Each row below holds a small network's activations on one input, seen along a few directions.
In each table, some parts of the input vary, and every possible input appears once, in random order.
Descriptions start from the smaller parts, as in this example, which fits no table here: one of 6 places along a line, together with either a single point or one of 9 places around a ring or (one of 3 separate values, together with one of 8 places around a ring).
Shared parts are said once, and a part with two or three values counts as separate values.
In the rows, zero is written as 128.

Other details of the inputs vary at random and push rows far along two fixed directions, the same in every table; ignore that.
To show where, the next rows are all for the same input, with only those details redrawn:
[104 120 126 124 168 130 137 137 120 142 122 147 142]
[136 138 102 145 110 132 109 130 121 117 126 119 113]
[ 86 109 139 102 205 132 159 128 118 158 115 160 166]
[151 149  86  97  91 151 131  64 118 121 100  92 148]
[148 147  90 119  92 144 118  92 120 118 111 100 131]

Table:
row 1: [136 137 133 140  91 126 121 130 133 130 125 110  99]
row 2: [119 120 144 162 120 114 109 187 134 128 143 146  86]
row 3: [156 146 115  94  72 143 141  63 132 124 111  87 153]
row 4: [ 84 109 142 114 206 128 152 142 119 155 121 164 156]
row 5: [124 120 154  79 163 130 171  78 133 145 124 127 188]
row 6: [121 126 143 155 111 116 118 159 133 130 141 130 102]
row 7: [153 128 135 162 105 111 103 162 140 105 158 131  99]
row 8: [ 99  91 186 118 224 110 159 166 137 143 149 179 147]
row 9: [ 92 110 172  80 193 129 178  98 131 159 121 148 194]
row 10: [144 126 150 122 135 122 137 111 137 116 143 119 137]
row 11: [125 119 144 171 116 110 105 190 137 119 153 147  90]
row 12: [136 130 132 158  96 121 105 168 134 123 132 129  75]
row 13: [142 129 137 163  98 115 101 164 138 108 153 131  98]
row 14: [126 123 112 174 128 120  91 190 124 114 144 148  82]
Describe the family of inputs behind these rows. -> one of 2 separate values, together with either a single point or one of 6 places along a line
Changing only the choice among 2 separate values turns row 10 into row 8. The same change can be made to row 4. Which row results? -> row 14
Change only the place on the line of 6 in row 7. List by row number the other rows that result. -> row 2, row 8, row 11, row 12, row 13

Table:
row 15: [131 137 103 120 114 140 127 105 120 128 113 114 134]
row 16: [ 76  96 171  88 204 128 173 143 128 166 115 173 168]
row 17: [138 138 110 118 119 139 126  99 122 118 120 110 134]
row 18: [130 139 119 117  98 135 131 105 126 138 112 108 126]
row 19: [142 134 111 109 115 141 129 105 125 124 113 117 132]
row 20: [137 121 162 178 113 103 105 183 144 108 166 136  81]
row 21: [113 125 140 178 102 110 102 194 133 131 144 141  82]
row 22: [110 129 124 184 128 112 100 183 125 125 147 142  92]
row 23: [135 137 107 118 117 139 126 103 121 120 116 116 138]
row 24: [144 137 108 115 123 139 127  96 122 114 121 111 138]
row 25: [141 136 106 115 120 140 127 101 121 116 118 117 141]
row 26: [128 137 116 109 116 142 132 102 124 135 107 116 135]
row 27: [148 137 152 115  93 128 138  99 141 125 128 103 126]
row 28: [132 120 140 167 131 109 102 186 136 117 154 148  87]
row 29: [117 129 132 181 130 114  97 182 128 119 150 140  86]
row 30: [113 123 125 177 131 115 102 188 126 126 144 146  87]
row 31: [ 78 101 152  97 221 129 168 138 121 167 116 170 168]
row 32: [133 134 109 109 119 143 130 102 122 126 110 117 136]
row 33: [145 137 105 117 115 136 126 103 124 124 118 114 135]
row 34: [133 137 126 108 102 137 132 104 129 135 111 112 126]
row 35: [163 136 138 115  98 125 136  91 140 116 136 101 136]
row 36: [136 136 113 117 102 136 129 104 124 129 116 109 128]
row 37: [113 125 136 171 126 117 102 189 131 130 140 146  82]
row 38: [169 136 143 111  95 126 133  93 143 109 137 102 130]
row 39: [109 127 126 180 128 115 101 186 126 130 142 144  87]
row 40: [138 137 101 122 118 137 127 102 119 120 120 114 141]
row 41: [116 121 135 177 110 111 103 194 131 123 148 145  86]
row 42: [142 134 107 112 117 142 126 104 123 120 114 117 135]
row 43: [146 139 102 123 113 134 123 102 123 118 124 113 139]
row 44: [ 72 106 159 100 218 129 166 135 122 166 115 169 170]
row 45: [132 123 146 181 122 101  96 183 141 101 180 150 120]
row 46: [ 70 107 157 106 222 126 168 131 120 169 119 163 170]
row 47: [137 135 103 116 118 140 128 103 120 125 115 115 137]
row 48: [143 135 111 116 104 135 128 104 125 124 119 110 130]
row 49: [141 137 147 119  97 126 141  97 138 132 127 102 133]
row 50: [140 132 117 112  96 136 133 108 127 126 117 114 135]
row 51: [ 89  96 174  86 209 124 173 141 132 162 121 175 170]
row 52: [148 138 120 127  98 124 122  97 134 111 147 112 166]
row 53: [128 120 138 172 117 108 104 190 136 121 153 148  91]
row 54: [ 96  96 192  92 216 118 178 130 138 153 136 165 169]
row 55: [146 132 121 107  94 138 131 108 130 120 117 115 132]
row 56: [133 134 114 106 117 143 132 103 124 130 108 117 133]
row 57: [137 133 120 106 108 139 132 102 127 127 113 113 131]
row 58: [157 136 135 118  97 127 136  93 137 116 133 101 133]
row 59: [ 90 102 159  97 231 126 165 132 125 153 128 169 173]
row 60: [148 136 116 111 108 133 131 100 129 126 120 112 134]
row 61: [148 140 106 120 119 134 126  95 124 117 125 108 139]
row 62: [135 139 104 126 116 137 125 100 120 121 121 108 134]
row 63: [129 121 133 167 138 114 102 186 133 119 148 151  89]
row 64: [ 85  99 188  99 211 117 179 130 134 163 132 161 171]
row 65: [146 133 117 108 106 138 129 103 128 121 118 113 130]
row 66: [114 125 120 183 134 113  99 184 123 118 150 145  95]
row 67: [126 139 113 117 109 139 131 107 123 141 107 112 129]
row 68: [145 137 109 115 113 136 128 104 126 128 116 114 132]
row 69: [131 124 127 174 138 112  98 183 130 110 155 149  96]
row 70: [147 135 111 107 120 139 129 101 126 122 116 117 138]
row 71: [124 125 121 184 138 112  98 181 125 111 157 141  93]
row 72: [132 135 130 106  90 138 135 108 131 136 108 113 130]
Describe the family of inputs behind these rows. -> one of 2 separate values, together with either a single point or (one of 4 places along a line, together with either a single point or one of 6 places along a line)
Changing only the choice among 2 separate values turns row 52 into row 45. The same change can be made to row 48. Which row results? -> row 65
Changing only the choice among 2 separate values turns row 51 into row 53. The same change can be made to row 56. Which row results? -> row 30
Change only the choice among 2 separate values in row 35. List by row number the other rows that result. -> row 38
Change only the choice among 2 separate values in row 42. List by row number the other rows that result. -> row 47
Start at row 35 and move only the place on the line of 4, one step at a time. The first step leads to row 58. Which rows follow, in order? -> row 64, row 49
Change only the place on the line of 6 in row 32. List by row number the other rows that result. -> row 16, row 17, row 23, row 56, row 57
